A small network was shown many inputs. Here are its activations along a few directions, one row for each input.
In each table, some parts of the input vary, and every possible input appears once, in random order.
A made-up example of a description, with smaller parts first: one of 8 places around a ring, together with either a single point or one of 11 places along a line or (one of 2 separate values, together with one of 6 places along a line).
Shared parts are said once, and a part with two or three values counts as separate values.
In the rows, 128 means zero.

Other details of the inputs shift rows strongly along two fixed directions, in all tables alike. That doesn't count.

Table:
x1: [152 168 110 140 109 108 118 135 131 161 116 134 129]
x2: [ 94 104 144 137 141 127 119 125 131  97 118 130 133]
x3: [128 149 180 125  99 105  98 115 131 130 117 128 105]
x4: [169 145  63 117 129 145 156 145 130 162 133 124 150]
x5: [103  96 123 141 145 156 128 119 126  88 107 133 144]
x6: [151 161  77 140 115 113 131 135 132 162 113 136 144]
x7: [114 117 188 127 131 114 116 124 118 118 140 123 102]
x8: [156 164 126 126 114 108 131 140 123 167 144 123 114]
x9: [103  95 127 140 149 158 128 122 125  83 104 131 146]
x10: [ 77 132 215 129 129 116  97 143 132  99 137 123  96]
x11: [ 77  97 121 139 160 144 137 142 137  82 133 132 143]
x12: [115 113 183 131 131 116 119 117 114 108 134 126 103]
x13: [103 107 139 126 146 130 140 140 125 111 150 123 123]
x14: [111 132  91 144 144 129 137 143 132 121 124 134 146]
x15: [160 150  60 131 123 143 140 136 137 156 106 131 162]
x16: [159 154  62 130 118 139 137 132 137 161 109 132 156]
x17: [ 86  98 100 136 163 155 143 141 138  90 131 132 149]
x18: [150 140  60 148 131 121 135 126 129 146 106 140 156]
x19: [192 192 187  98  64  95  97 109 122 191 134 117  83]
x20: [110  96 139 132 149 128 136 123 120 106 136 129 130]
x21: [105 100 123 139 142 147 127 115 128  93 111 133 141]
x22: [ 93  98 141 132 157 135 142 142 122  99 149 125 125]
x23: [ 96 120 179 140 131 117 103 127 128 103 120 130 113]
x24: [157 141  68 117 127 129 155 136 133 159 145 126 142]
x25: [169 132  71 123 118 125 149 111 123 153 129 132 144]
x26: [171 133  72 121 118 129 149 112 122 155 128 133 144]
x27: [180 138  67 119 123 142 149 127 124 161 121 127 153]
x28: [171 142  81 117 123 142 148 136 127 161 128 126 144]
x29: [166 167 168 108  88  92 110 118 125 175 138 120  99]
x30: [155 141  60 150 126 120 136 119 124 143 100 142 152]
x31: [107 120 208 116 122 118 112 130 126 115 153 120  92]
x32: [ 93  93 103 139 158 158 139 133 135  92 120 132 150]
x33: [163 184 173 103  82  94 111 134 131 183 155 115  91]
x34: [155 154  78 135 112 110 127 124 131 160 107 136 148]
x35: [183 138  69 121 119 141 150 119 118 156 116 129 151]
x36: [104  95 122 123 160 155 147 140 127 101 150 124 132]
x37: [167 138  70 118 124 136 151 128 129 162 134 129 144]
x38: [ 94  97 170 130 148 128 130 134 120  99 145 127 114]
x39: [ 93 100 111 138 151 144 135 132 139  94 125 134 143]
x40: [164 150  65 130 115 138 134 124 134 160 102 132 158]
x41: [ 74  94 111 142 166 143 140 143 134  82 128 132 148]
x42: [149 182 160 120  86  93 101 131 135 170 121 125 106]
x43: [114 145 220 121  96 107  85 114 131 118 122 121  87]
x44: [163 136  70 118 125 133 153 129 129 161 137 130 143]
x45: [ 97  97 113 153 151 133 130 121 122  87 107 139 143]
x46: [156 150  81 134 109 110 130 114 129 152 102 136 146]
x47: [ 98  93 126 138 154 159 127 129 130  86 111 128 148]
x48: [107  84 127 127 153 143 142 121 125  97 142 127 133]
x49: [ 92 104 201 122 136 122 119 132 122 101 148 121  99]
x50: [119 122 199 123 119 110 112 115 115 116 136 125  96]
x51: [102  80 105 131 161 150 153 131 128  95 145 130 141]
x52: [105  81 122 130 155 140 144 121 124  97 142 130 138]
x53: [ 96  93 111 138 153 148 132 124 134  93 118 133 146]
x54: [ 86 101 138 138 147 137 127 133 136  91 127 133 134]
x55: [119 150 247 102 105 122  94 141 127 133 155 110  70]
x56: [116 149 224 116  99 115  82 121 132 128 124 118  88]
x57: [142 157 225 103  95 118  97 133 127 150 144 114  79]
x58: [ 90  90 126 139 151 143 128 123 135  86 121 131 141]
x59: [124 105 135 139 145 125 137 116 114 109 129 132 123]
x60: [108 102 124 122 153 147 145 139 129 109 152 125 128]
x61: [115  88 127 125 152 151 140 121 123 102 138 127 134]
x62: [101 123 184 136 122 114 101 119 123 101 114 130 109]
x63: [108 163 235 113 103 122  83 141 137 129 133 114  83]
x64: [122 119  95 136 147 131 152 141 122 129 144 128 138]
x65: [103 113 182 130 137 120 123 133 120 111 145 124 104]
x66: [ 85 103 123 134 158 156 133 140 136  90 129 128 140]
x67: [159 146  66 131 113 127 135 113 133 151 105 136 151]
x68: [166 146 117 120 106 106 133 112 120 159 128 128 124]
x69: [107  92 145 141 157 132 135 125 117  98 136 130 124]
x70: [155 154  90 128 107 112 126 121 136 158 113 132 143]
x71: [145 178 123 135 108 106 115 142 133 162 124 129 121]
x72: [197 196 191  99  60  99  95 113 120 194 130 117  84]
x73: [177 139  70 119 119 139 147 122 124 165 125 129 149]
x74: [148 172 128 128  98 101 112 133 134 164 117 130 122]
x75: [119  96 129 122 144 142 138 120 124 111 141 127 129]
x76: [ 95 108 132 133 145 143 126 132 136 101 125 131 132]
x77: [166 149  82 134 122 115 146 133 122 168 132 131 136]
x78: [ 94 108 119 135 157 162 134 147 135  93 122 126 147]
x79: [158 204 172 108  74  94  94 136 144 183 134 118  95]
x80: [167 131  71 125 119 120 150 111 122 152 129 134 145]
Description of these inputs: one of 2 separate values, together with one of 4 places along a line, together with one of 10 places along a line.
- The inputs of x17 and x53 match in every part but the place on the line of 4. If x10 is changed in the same way as x17 into x53, which row does it become? => x34
- The inputs of x70 and x54 match in every part but the place on the line of 4. If x58 is changed in the same way as x70 into x54, which row does it become? => x39
- A walk changes only the place on the line of 10. It starts at x4 and steps to x55. List the rest of the walk in order. => x36, x60, x24, x33, x13, x22, x64, x8
- Which other rows does x78 become when the choice among 2 separate values takes its other values? List them by row number. => x4
- A walk changes only the place on the line of 4. It starts at x4 and steps to x28. List the rest of the walk in order. => x27, x35
- Which other rows does x21 become when the place on the line of 4 takes its other values? List them by row number. => x32, x56, x66
- Which other rows does x14 become when the choice among 2 separate values takes its other values? List them by row number. => x64

Table:
x81: [132 152 234 133 103  96  81 129 117 139 137 121  74]
x82: [140 172 134 115  93 109 107 123 147 152 120 119 130]
x83: [184 182  92 130 101 120 114 131 132 193 110 131 147]
x84: [159 193 114 112  84 118 111 124 136 165 110 129 120]
x85: [121 106  66 141 146 113 158 114 124 111 135 139 156]
x86: [121 164 225 108  89 103  79 130 137 148 121 125  91]
x87: [124 161 225 111  85 103  79 136 140 146 120 128  87]
x88: [152  90 109 117 165 156 171 130  97 101 131 119 152]
x89: [118  77 195 111 142 154 146 117 100  94 151 112 107]
x90: [165  81  54 124 151 164 192 122 103 126 136 127 163]
x91: [ 85  90 177 145 158 151 105 144 130  81 121 129 125]
x92: [127  82 185 115 162 149 147 137  98  78 137 115 117]
x93: [110 152 229 109  99  97  83 123 127 139 125 118  86]
x94: [111  91  60 137 155 141 151 132 131 110 109 139 165]
x95: [143 126  28 149 154 161 150 133 132 131 107 138 184]
x96: [ 69  96 163 146 154 164 122 134 135  61 116 130 118]
x97: [195 184  70 133  97  90 143 114 117 198 122 137 128]
x98: [182 190  71 118  83 113 123 131 143 189 106 135 143]
x99: [133  53  97 112 150 172 171 110 107 105 157 127 141]
x100: [123 160 218 119 101 102  89 123 127 152 122 115  86]
x101: [ 85  85 121 146 166 159 137 134 133  87 114 137 152]
x102: [128 161 192 125  96 119  93 135 141 140 116 123  95]
x103: [154 123  38 154 151 131 153 124 116 146 119 135 165]
x104: [111 161 231 107  89  97  77 127 144 137 128 113  95]
x105: [179 211  69  92 116 115 170 203 147 235 205 109 118]
x106: [140 184 216 124  90 122  74 134 131 136 122 121  83]
x107: [123 115  45 147 153 160 156 131 136 119 105 137 174]
x108: [ 61  81 187 138 153 119 120 118 126  67 143 124 118]
x109: [ 87  94 171 143 163 142 112 131 120  91 125 123 127]
x110: [116  95  94 154 169 132 146 122 107  99 132 137 143]
x111: [ 80 115 187 142 151 160 103 131 125  69 123 125 116]
x112: [ 79  89 181 148 155 129 124 121 117  87 132 129 110]
x113: [ 64  85 187 129 144 135 106 136 145  70 126 127 126]
x114: [ 76 105 152 129 145 147 118 129 134  83 119 130 132]
x115: [129 148 207 133 105  91 106 122 117 134 138 130  75]
x116: [105  97  91 153 163 164 134 140 133  91 114 136 160]
x117: [133 178 171 114  86 118  95 129 137 140 114 127  97]
x118: [186 135 154  86  84 130 133 102 108 177 160 115 104]
x119: [144 194 133  88 121 119 152 200 142 204 214 103  98]
x120: [ 59  93 158 133 147 151 117 131 141  52 123 125 126]
x121: [181 193  73 115  76 103 119 128 151 188 112 125 146]
x122: [122 113  86 137 144 115 151 115 115 118 130 145 143]
x123: [130  99  33 146 155 124 171 119 118 114 125 151 165]
x124: [224 150  84  79  95 124 144  87 139 208 163 121 114]
x125: [136 112  69 147 154 140 137 136 124 130 112 131 157]
x126: [107  90  52 140 153 135 153 129 138 105 116 133 173]
x127: [115  92  55 151 163 148 156 132 130 115 108 136 164]
x128: [105 109 147 138 131 103 131 120 126  97 143 133 120]
x129: [196 179  70 137  92  96 137 124 127 202 114 135 129]
x130: [180 186  74 112  85  90 123 118 139 199 114 121 146]
x131: [207 186  74 138  95  90 131 124 115 198 124 134 124]
x132: [146 183 135 126  99 129 112 124 135 155 109 126 115]
x133: [128 104  46 150 153 155 155 139 138 125 102 143 173]
x134: [ 66  71 165 145 155 123 129 125 130  62 140 131 125]
x135: [ 99  81  87 147 160 133 151 126 123  94 123 142 150]
x136: [ 74 118 166 125 133 140 109 124 139  74 124 121 121]
x137: [156  62  67 104 161 165 171  97 137 119 166 130 140]
x138: [118 149 210 120 103  93  98 119 121 137 134 125  87]
- The inputs of x137 and x124 match in every part but one. If x115 is changed in the same way as x137 into x124, which row does it become? => x97
- The inputs of x128 and x85 match in every part but one. If x121 is changed in the same way as x128 into x85, which row does it become? => x82
- Describe the family of inputs behind these rows. => one of 2 separate values, together with either a single point or (one of 4 places along a line, together with either a single point or one of 6 places along a line)
- A walk changes only the place on the line of 6. It starts at x123 and steps to x135. List the rest of the walk in order. => x94, x87, x98, x117
- Which other rows does x94 become when the choice among 2 separate values takes its other values? List them by row number. => x93
- Which other rows does x107 become when the place on the line of 4 takes its other values? List them by row number. => x82, x95, x114
- A walk changes only the place on the line of 4. It starts at x111 and steps to x132. List the rest of the walk in order. => x84, x136

Table:
x139: [110 113 182 123 134 122 118 124 124 116 146 120 101]
x140: [120 106  69 150 152 144 148 133 127 117 113 140 162]
x141: [136 127 225 105 106 119 106 117 114 132 141 113  83]
x142: [165 126 108 116 121 134 146 116 116 145 131 127 132]
x143: [144 146 101 132 122 126 124 124 127 141 109 133 137]
x144: [144 149 114 138 114 121 124 133 128 146 117 134 128]
x145: [137 142  98 132 125 111 133 135 129 146 126 129 139]
x146: [ 94 120 179 127 131 113 116 129 129 113 143 125 109]
x147: [ 94  94 144 133 142 150 120 117 135  80 112 131 132]
x148: [137 146  97 132 123 113 134 135 128 142 126 130 135]
x149: [ 65  53 110 151 180 170 140 122 127  49 114 135 162]
x150: [141 151 120 136 122 112 125 133 129 149 122 128 130]
x151: [147 137 104 124 112 131 123 115 139 139 104 132 143]
x152: [161 127 105 121 125 126 141 121 121 148 138 127 133]
x153: [108 123 190 122 122 110 110 131 129 122 147 126  98]
x154: [144 144 109 124 117 112 134 130 130 151 137 132 126]
x155: [ 67  62 118 149 184 162 138 127 124  56 114 138 155]
x156: [161 132 105 122 123 128 143 120 120 144 139 129 132]
x157: [142 155 104 112 123 152 136 151 141 151 137 122 136]
x158: [149 136 101 126 126 123 142 123 125 148 138 129 127]
x159: [114 150 224 121  96 116  81 119 129 119 122 118  88]
x160: [117 140 166 109 126 149 117 153 141 132 144 113 114]
x161: [141 147 100 139 126 117 133 134 129 143 121 130 134]
x162: [134 145  98 129 121 112 139 129 130 145 132 131 134]
- The inputs of x148 and x145 match in every part but one. If x154 is changed in the same way as x148 into x145, which row does it become? => x153
- Describe the family of inputs behind these rows. => one of 2 separate values, together with either a single point or one of 11 places along a line
- Which other rows does x140 become when the choice among 2 separate values takes its other values? List them by row number. => x144
- Which other rows does x149 become when the choice among 2 separate values takes its other values? List them by row number. => x159
